These are the activations of a small neural network, seen along a few directions. Each row is one input.
Each table varies a few parts of the input and shows all the possible inputs, shuffled.
Descriptions start from the smaller parts, as in this example, which fits no table here: ring(8) and (point or line(11) or (values(3) and line(4))).
Shared parts are said once, and a part with two or three values counts as separate values.
In the rows, 128 means zero.

Other details of the inputs shift rows strongly along two fixed directions, in all tables alike. That doesn't count.

A family of inputs:
row 1: [119 145 125  94 118 141  99 140 137  89 111 128 164 115 115]
row 2: [ 79  63 166 135 129 119 117 118 166  83 158 148 177 125  86]
row 3: [ 79  80 151 115 127 114 115 121 158  81 161 146 156 119  97]
row 4: [107 143 127  88 122 141  98 130 135  89 115 127 156 111 127]
row 5: [ 88  61 163 161 131  92 129 109 171 117 180 154 166 154  96]
row 6: [104 136 129  89 121 106  92 135 164  83 141 146 205 143 127]
row 7: [145 108 132 152 136 118 156 113 112 159 150 131  81 134 132]
row 8: [133  94 146 176 138 124 153 114 126 163 147 128 103 141 115]
row 9: [ 90  69 154 144 125 113 139 122 150 100 163 145 137 120  92]
row 10: [ 87 137 130  88 120 133  92 143 149  71 114 132 187 109 123]
row 11: [140 163 117  98 126 128 109 140 121 120 109 125 149 128 150]
row 12: [ 99 137 126  96 130 110  97 126 155  94 140 144 186 141 135]
row 13: [ 84 133 134  85 126 123  89 153 151  72 115 139 205 122 122]
row 14: [183 139 114 160 131 138 165 121  95 188 127 114  54 132 141]
row 15: [133 104 138 136 132 124 143 119 116 138 142 132  94 125 124]
row 16: [123 173 118  91 123 160  90 136 127 100  83 107 162 105 147]
row 17: [172 135 116 153 130 147 156 127  96 173 115 114  62 126 128]
row 18: [137 153 122  98 125 136 111 140 116 115 104 124 137 120 141]
row 19: [137 110 134 166 135 117 147 107 131 160 149 123  99 144 133]
row 20: [141 216  89  96 119 143 100 151 118 129  69 107 168 126 172]
row 21: [138 111 133 145 130 131 145 131 120 141 130 131 103 129 114]
row 22: [143 199 108  99 126 170  95 152 109 125  57 102 162 116 158]
row 23: [136 103 133 163 128 108 155 115 138 154 156 141 109 147 117]
row 24: [ 96 136 124 102 129 108 101 129 157  94 138 141 186 140 134]
row 25: [128 192 103  94 119 130  98 149 134 113  88 121 184 131 157]
row 26: [107  75 154 153 143 107 136 112 147 129 168 138 128 142 111]
row 27: [ 99  74 154 143 123 114 139 124 148 101 159 144 134 120  91]
row 28: [173 229  82  90 123 163 100 157  99 145  57 102 140 120 171]
row 29: [165 125 118 166 127 124 162 114 118 179 143 127  78 145 129]
row 30: [124 155 117 107 128 142 113 145 119 118 100 118 142 118 142]
row 31: [135 179 104 107 129 141 112 146 114 131  91 112 143 123 157]
row 32: [126  96 138 156 133 110 152 126 131 143 152 138 112 138 114]
row 33: [180 148 113 159 125 130 166 113 100 186 129 115  61 138 152]
row 34: [148 159 115 103 124 143 114 142 114 124 101 118 129 121 138]
row 35: [139 125 121 147 137 127 147 121 115 156 136 124  93 132 137]
row 36: [106  79 154 140 140 121 131 117 143 118 155 135 130 131 110]
row 37: [139 193 112  74 113 155  93 146 115  99  77 110 153 105 149]
row 38: [122 152 121 104 128 126 104 147 137 109 112 135 172 131 132]
row 39: [174 146 112 162 128 131 166 109  99 187 130 115  57 137 155]
row 40: [154 124 124 158 129 139 161 131 102 165 119 117  73 123 128]
row 41: [176 155 105 153 136 147 157 118  87 189 115 108  52 127 156]
row 42: [ 79  56 156 149 134  79 138 111 172 106 193 159 159 151  97]
row 43: [144 120 130 148 122 142 148 125 117 139 124 124  91 116 113]
row 44: [156 138 117 139 133 147 145 122  97 161 116 114  69 121 141]
row 45: [131 104 133 161 135 117 157 124 122 155 146 130  99 135 122]
row 46: [ 97  72 159 128 125 111 134 111 146  99 169 147 125 120  96]
row 47: [138 122 124 142 134 138 145 125 109 150 127 120  85 123 133]
row 48: [113  78 152 132 122 117 135 117 144 104 164 141 123 124  90]
Each input here is: line(4) and (values(2) or ring(10)).
Changing only the line(4) part turns row 40 into row 32. The same change can be made to row 34. Which row results?
> row 14
Changing only the line(4) part turns row 23 into row 43. The same change can be made to row 39. Which row results?
> row 46
Which other rows does row 8 become when the values(2) part takes its other values? List them by row number.
> row 26
Which other rows does row 31 become when the line(4) part takes its other values? List them by row number.
> row 10, row 30, row 42
Which other rows does row 13 become when the line(4) part takes its other values? List them by row number.
> row 9, row 20, row 45
Which other rows does row 16 become when the values(2) part takes its other values? List them by row number.
> row 2

A family of inputs:
row 49: [ 69  96 149 146 120  84 115 129 191  98 159 147 219 158 109]
row 50: [181 161 100 171 130 123 160 113 100 203 123 115  74 149 161]
row 51: [193 184  79 134 138 123 151 126  96 199 125 110  58 150 182]
row 52: [110 222  95  90 108 135  74 161 154 102  60 108 244 139 173]
row 53: [ 99 174 114  75 124 163  68 155 140  75  74 113 207 107 137]
row 54: [ 83  39 166 162 137 123 141 112 156 109 182 146 130 127  78]
row 55: [144 131 131 155 153 144 154 120  78 179 112  95  54 117 168]
row 56: [129 201 101  43 105 145  79 165 128  61  77 122 200 102 141]
row 57: [118  66 148 149 141  82 149 100 150 148 198 164 128 175 113]
row 58: [126 233  90  64 122 122  60 153 138  99  75 124 231 139 175]
row 59: [ 87 174 126  60 145 140  66 153 122  78  80 111 204 110 179]
row 60: [162 133 110 163 135 153 165 139  90 176  99 114  61 116 126]
row 61: [105  62 160 181 138  85 154 104 172 136 191 163 151 163 108]
row 62: [182 142 119 151 130 153 155 144  83 175  94 111  57 125 128]
row 63: [ 51  30 175 138 141 101 118 130 177  76 185 165 188 131  64]
row 64: [199 144 121 149 115 151 164 138  87 176 108 112  56 115 129]
row 65: [ 83  37 166 148 125  99 148  93 152 104 195 154  98 121  87]
row 66: [ 93  29 171 164 135 115 145  92 162 106 189 145 116 129  74]
row 67: [ 77  74 168 101 122 114  97 104 178  60 167 149 178 118  91]
row 68: [161 155 107 134 118 152 164 124  86 159 112 112  47 104 145]
row 69: [133 236  89  42 126 131  58 154 131 103  72 125 224 150 182]
row 70: [107  38 171 151 134 101 146 129 142 112 174 160 121 143  71]
row 71: [ 82  41 163 144 125 102 145  95 153  98 192 154 104 120  92]
row 72: [158 141 115 163 135 166 155 137  92 178  97 104  71 112 133]
row 73: [161 130 126 163 129 164 152 105 104 164 115  98  57 114 126]
row 74: [162 119 139 159 122 154 156  92 106 165 134 106  45 111 125]
row 75: [100 190 108  46 110 141  80 154 129  60  89 129 188 102 143]
row 76: [134 187 122  54 108 141  70 170 132  73  81 128 207 111 130]
row 77: [ 55  30 170 133 141  89 123 136 176  71 180 175 183 133  60]
row 78: [192 176  82 142 140 119 156 122  95 200 132 113  51 150 177]
row 79: [186 154 107 137 113 147 166 130  86 159 109 108  53 109 130]
row 80: [174 166 111 181 133 133 162 117 109 195 114 114  90 146 158]
What is each input in this table made of?
> values(2) and (point or line(5) or ring(10))
